A small network was shown many inputs. Here are its activations along a few directions, one row for each input.
In each table, some parts of the input vary, and every possible input appears once, in random order.
Descriptions start from the smaller parts, as in this example, which fits no table here: one of 8 places around a ring, together with either a single point or (one of 2 separate values, together with one of 4 places along a line) or one of 11 places around a ring.
Shared parts are said once, and a part with two or three values counts as separate values.

Other details of the inputs shift rows strongly along two fixed directions, in all tables alike. That doesn't count.

Rows:
x1: [-11  -1 -26  -1  24  14  -8   4  -7  24  -8]
x2: [ -1   9 -28 -18  19  13 -15   5  -2  23 -15]
x3: [ 12 -11 -34   0  14  -4  23 -11 -11   7  32]
x4: [-22  -3 -12 -20  15   6  -8   3 -37   3  -8]
x5: [ 12   1 -25 -17  10 -19 -13 -10 -25  -5   9]
x6: [ -6  17 -16 -13  14   1 -23  -7 -26  18  -9]
x7: [ 57 -22 -27 -13   3 -42  60 -26 -25 -19  52]
x8: [ -8  -1  17 -16  29  33 -45 -16 -19  -5 -17]
x9: [-17  -9 -29 -15  18  22   0  11 -19   9 -12]
x10: [ 52 -23 -49  -5   3 -25  50 -18 -22 -16  72]
x11: [ 45 -16 -32 -10   1 -39  41 -26 -39 -21  75]
x12: [-44   9  24  13 -34  26 -11  34  44  -6 -30]
x13: [-25   3  -9 -23  19   4  -3  -1 -31  -1 -11]
x14: [ -5   0 -35 -14  15  12 -19   7  -6   8 -21]
x15: [-21  -6 -25 -16  26  17  -1   2  -7  19 -10]
x16: [-49  17  46  16 -14   6 -24  25  26  13 -22]
x17: [ -1  11 -32  -8  16  17 -15   2  -8  23 -15]
x18: [ -5  -9 -17 -23   5   5   0  -5 -17   4 -32]
x19: [-34   8  43  33 -23  10  -9  20  31  19 -37]
x20: [ 23  -8  11  -5  22  10 -27 -21 -23 -17  19]
x21: [ -9  -3 -25 -13  30   9  -7   5  -4  24  -8]
x22: [ -4  -1  -9 -13  30  -4   1  -7 -15  21 -28]
x23: [-12   1  15  -3  24  38 -48 -17 -24  -4 -19]
x24: [ 22  -8  51  39 -25  16  -5 -12  27 -19   4]
x25: [  1   9 -29 -12  19  14 -16   9  -7  23 -15]
x26: [ 17  24  72  50 -78 -44  22  23  70 -26  61]
x27: [-32  11  36  29 -39  11 -18  18  35   2 -49]
x28: [ 14 -16 -34 -17  11  -2  24  -2 -14  -3  27]
x29: [ -5  -7 -22 -14   3   9  -2  -9 -23   6 -33]
x30: [ 64 -15 -52 -14   3 -38  32 -20  -3 -16  63]
x31: [  4   5 -14 -20  17   3 -11  -6 -15  25 -34]
x32: [-25   6  -8 -19  28   0  -4  -8 -26   9  -8]
x33: [ 21  -3  81  73 -86 -45  58  20  79 -30  64]
x34: [ -5   5 -34 -19  20   8 -12   1  -3   3 -22]
x35: [-32   3  28  11 -30  16 -10  22  19  -2 -49]
x36: [ 54   2  22  29 -42 -43  36   1  30 -11  46]
x37: [  0   1 -19 -19  16  -3  -8 -10 -13   5 -39]
x38: [ -5  -4 -24 -28  18   6   1  -9 -25   3 -40]
x39: [-26   1  -7 -19  21   1  -8  -6 -23  12  -4]
x40: [-25  20  37  27 -31  14 -16  18  28  19 -44]
x41: [-11   1 -30 -21  14  15  -1   5  -7  -3 -19]
x42: [ -8  21  -8 -21  20  -3 -19  -3 -19  12 -15]
x43: [ 50 -13 -34 -24  -2 -45  33 -24 -26 -27  66]
x44: [-23  -4 -11 -26  15   4  -5  -2 -31   2  -6]
x45: [ 53 -18 -47 -16  12 -29  55 -15 -20 -21  68]
x46: [-17  10  -5 -15  29  -6 -11  -2 -20  13  -9]
x47: [ 70 -19 -36 -14  -1 -50  36 -31 -13 -15  45]
x48: [-28  16  77  63 -70  -7  31  41  93 -22  29]
x49: [-49  18  43  26 -18   8 -24  22  22  13 -20]
x50: [-25   2 -13 -10  20   4  -8 -10 -31  14  -3]
x51: [ -9  -2 -24  -6  27  11  -9  10  -6  23  -9]
x52: [-14 -10 -10 -15  21   5   4 -10 -17  21 -26]
x53: [ 53 -12  18  25 -28 -56  69 -16  24 -24  72]
x54: [ 14  -5 -22 -18   0 -18   6  -7 -27 -15  23]
x55: [-43   3  12   3  28  80 -63   5   2  13 -65]
x56: [ 23 -20 -19 -10   4 -14  29 -10 -27  -2  12]
x57: [-13  -3 -38 -15   9  22  -7   2 -14   4 -18]
x58: [-68  28  99  33 -23  55 -61  29  47 -15 -60]
x59: [ 56 -28 -30 -17   4 -39  52 -27 -28 -12  51]
x60: [ -9  10 -22 -26  21  -7 -20  -9 -24  -1 -18]
x61: [ 68 -12  11  30 -49 -59  47  -9  31 -32  64]
x62: [-32  -3  29  -1  26  63 -58  -1 -11  15 -82]
x63: [-22  -5  30  -6  23  53 -47  -9  -4  10 -66]
x64: [ 51 -15  19  38 -43 -50  64 -16  25 -20  76]
x65: [ -7  16 -13 -18  19   1 -27  -1 -27  19 -15]
x66: [ -8   9 105  71 -72  26  -8  36 105 -38  22]
x67: [ 54  -8 -38 -25   6 -48  38 -28 -32 -30  65]
x68: [ 20 -18 -23  -7   3 -10  28 -17 -30   0  11]
x69: [-16  10 105  77 -71  33 -17  42 100 -34  11]
x70: [-13   8 -21 -14   9   0 -26  -8 -24   4 -16]
x71: [-15   3  -9 -12  28  -3 -18   1 -26  19  -7]
x72: [ -2  15 -27 -18  25  12 -11   4  -4  18 -19]
x73: [-34   6  44  21 -18   6  -9  21  34  18 -38]
x74: [-35   7  46  28 -19   9 -12  27  31  19 -41]
x75: [-43  19  38  10 -30   4 -31  22  30  -5 -28]
x76: [-11   4 -23 -12  33   9  -4   5  -3  19 -13]
x77: [  5  -6  15  -9  32  34 -27 -21 -14  -1 -42]
x78: [ 42  -2  -3  32 -45 -33  31   2  40 -27  61]
x79: [ 14  -3 -25 -13  -4 -17  10 -15 -28 -14  27]
x80: [-25   0 -10 -15  24   3 -11  -3 -30  14  -6]
x81: [-18  -7 -33 -15  32  20  -3   3 -19  21 -13]
x82: [ 15 -10 -42 -18   8   2  10   1 -15  -5  11]
x83: [ 49  -5  30  30 -16   1  18  -7  40 -38  58]
x84: [ -8  27  87  56 -75 -17  15  33  82 -12  -3]
Description of these inputs: one of 3 separate values, together with one of 4 places along a line, together with either a single point or one of 6 places around a ring.
Changing only the choice among 3 separate values turns x26 into x31. The same change can be made to x60. Which row results?
Answer: x37
Changing only the choice among 3 separate values turns x79 into x57. The same change can be made to x16. Which row results?
Answer: x21
Which other rows does x19 become when the choice among 3 separate values takes its other values? List them by row number.
Answer: x1, x49
A walk changes only the place on the ring of 6. It starts at x41 and steps to x34. List the rest of the walk in order.
Answer: x72, x76, x48, x45
Which other rows does x9 become when the choice among 3 separate values takes its other values? List them by row number.
Answer: x4, x56

Rows:
x85: [ -3  -7 -46 -25  35  23  -3  -2 -20  19 -23]
x86: [ 75 -16 -19  15 -20 -50  55 -18  16 -17  64]
x87: [  0   2 -39 -43  42 -14 -12 -21 -57  17 -10]
x88: [ 42  -7  21  16 -41 -63  52  -9   9 -35  78]
x89: [-17   3  77  36 -26  42 -36   9  39 -25 -21]
x90: [-72  22  65  34 -52  16 -15  43  46  -9 -23]
x91: [-10  -9 -29 -32  30   6  -5 -16 -48  20 -44]
x92: [ 48  -8 -11  18 -22 -39  43  -1  21 -22  88]
x93: [-21   3 -52 -35  46  25 -27   1 -33  26 -25]
x94: [-58  23  65  24 -37   1 -19  30  33   0 -31]
x95: [-17   8 -43 -37  41   3 -21  -9 -47  18 -11]
x96: [-14  -7 -62 -41  54  24 -15  -8 -45  23 -16]
x97: [-17   5 -33 -26  32  -1 -12  -6 -38  11  -3]
x98: [ -3   0 -49 -26  38  23 -14   0 -20  25 -29]
x99: [ 10  -4 -42 -37  40  -6  -7 -22 -51  26 -31]
x100: [-34  -3 -30 -20  24  30 -17  10 -18  14 -25]
x101: [ 68 -12  16  24 -43 -66  65 -18  16 -27  77]
x102: [ 71 -11   9  23 -37 -68  60 -19  12 -23  78]
x103: [ -6  -1  24  -2  31  46 -53 -14 -11  -1 -34]
x104: [-33   9 -10 -15  14   7 -12   4 -20   7 -11]
x105: [-13  -5 -25 -17  22  22 -10  -3 -12  23 -53]
x106: [ 86 -13 -12  22 -33 -59  61 -16  27 -22  79]
x107: [-62  25  94  44 -67  -2  -9  40  60 -12 -22]
x108: [  5 -15 -71 -40  51  24  -3 -11 -43  20 -25]
x109: [109 -23  18  25 -13 -38  39 -44  10 -53 113]
x110: [-74  20  94  62 -79  37 -16  58  95  -1 -72]
x111: [-69  26  84  63 -69  36 -18  65  99   0 -45]
x112: [ 11  -1   8 -10  38  39 -49 -22 -20   0 -23]
Describe the family of inputs behind these rows.
Answer: one of 4 places along a line, together with either a single point or one of 6 places around a ring
Changing only the place on the line of 4 turns x88 into x94. The same change can be made to x100. Which row results?
Answer: x92
A walk changes only the place on the ring of 6. It starts at x85 and steps to x105. List the rest of the walk in order.
Answer: x101, x107, x104, x96
List by row number the other rows that have the place on the line of 4 in common with x87.
Answer: x93, x95, x98, x99, x106, x112
Which other rows does x112 become when the place on the line of 4 takes its other values? List them by row number.
Answer: x89, x103, x109

Rows:
x113: [ 80 -27 -11 -11  53  29 -26 -55 -34 -18  15]
x114: [-76  19  67  41 -65  29 -14  53  67 -12 -31]
x115: [  9  -5 -16   0   7 -17  24   1   1   1  42]
x116: [-53  18 -40 -33  38  36 -51  12 -28  31 -63]
x117: [ 38 -16 -16  -3  -3 -43  49 -22 -24 -12  56]
x118: [ 18 -16 -49 -34  23 -20  17 -27 -56   1  10]
x119: [ 19  -2 -29  -9  18 -11  11  -4  -8  22   0]
x120: [ 23  -5 -46 -38  19 -27  11 -23 -47  -2   8]
x121: [-15  -4 -30 -32  43  -3  -4 -15 -46  27 -22]
x122: [ -45    6   38   -7   50  101 -102   -6  -12    3  -78]
x123: [ -80   28   25    8  -10   48  -54   40   31   32 -106]
x124: [ -2   7   3   9 -32 -12  12  17  24 -20  26]
x125: [ 65  -6 105  62 -50 -12  -1 -20  52 -62  70]
x126: [  2  -2 -66 -55  68  -7 -14 -27 -75  39 -23]
x127: [ 17  -1  -3   7 -29 -15  21   7  22 -11   6]
x128: [ 42  -2 -32  -6   8 -38  31  -7  -5  -3  68]
x129: [-63  35  77  39 -62   3 -25  44  62  -1 -44]
x130: [  8  -1  47  51 -65 -29  51  25  59 -33  74]
x131: [-25  -6  -9  -7  12  21   5   7  -5  18 -38]
x132: [ 34 -15  -8  12 -28 -25  42  -2  15 -18  33]
x133: [ 3 -5 -6  5  5 -6 18  1  8 16 -2]
Describe the family of inputs behind these rows.
Answer: one of 3 separate values, together with either a single point or one of 6 places around a ring
Changing only the choice among 3 separate values turns x117 into x131. The same change can be made to x125. Which row results?
Answer: x113
List by row number the other rows that have the choice among 3 separate values in common with x115.
Answer: x114, x116, x122, x124, x128, x130
Which other rows does x116 become when the choice among 3 separate values takes its other values? List them by row number.
Answer: x123, x129
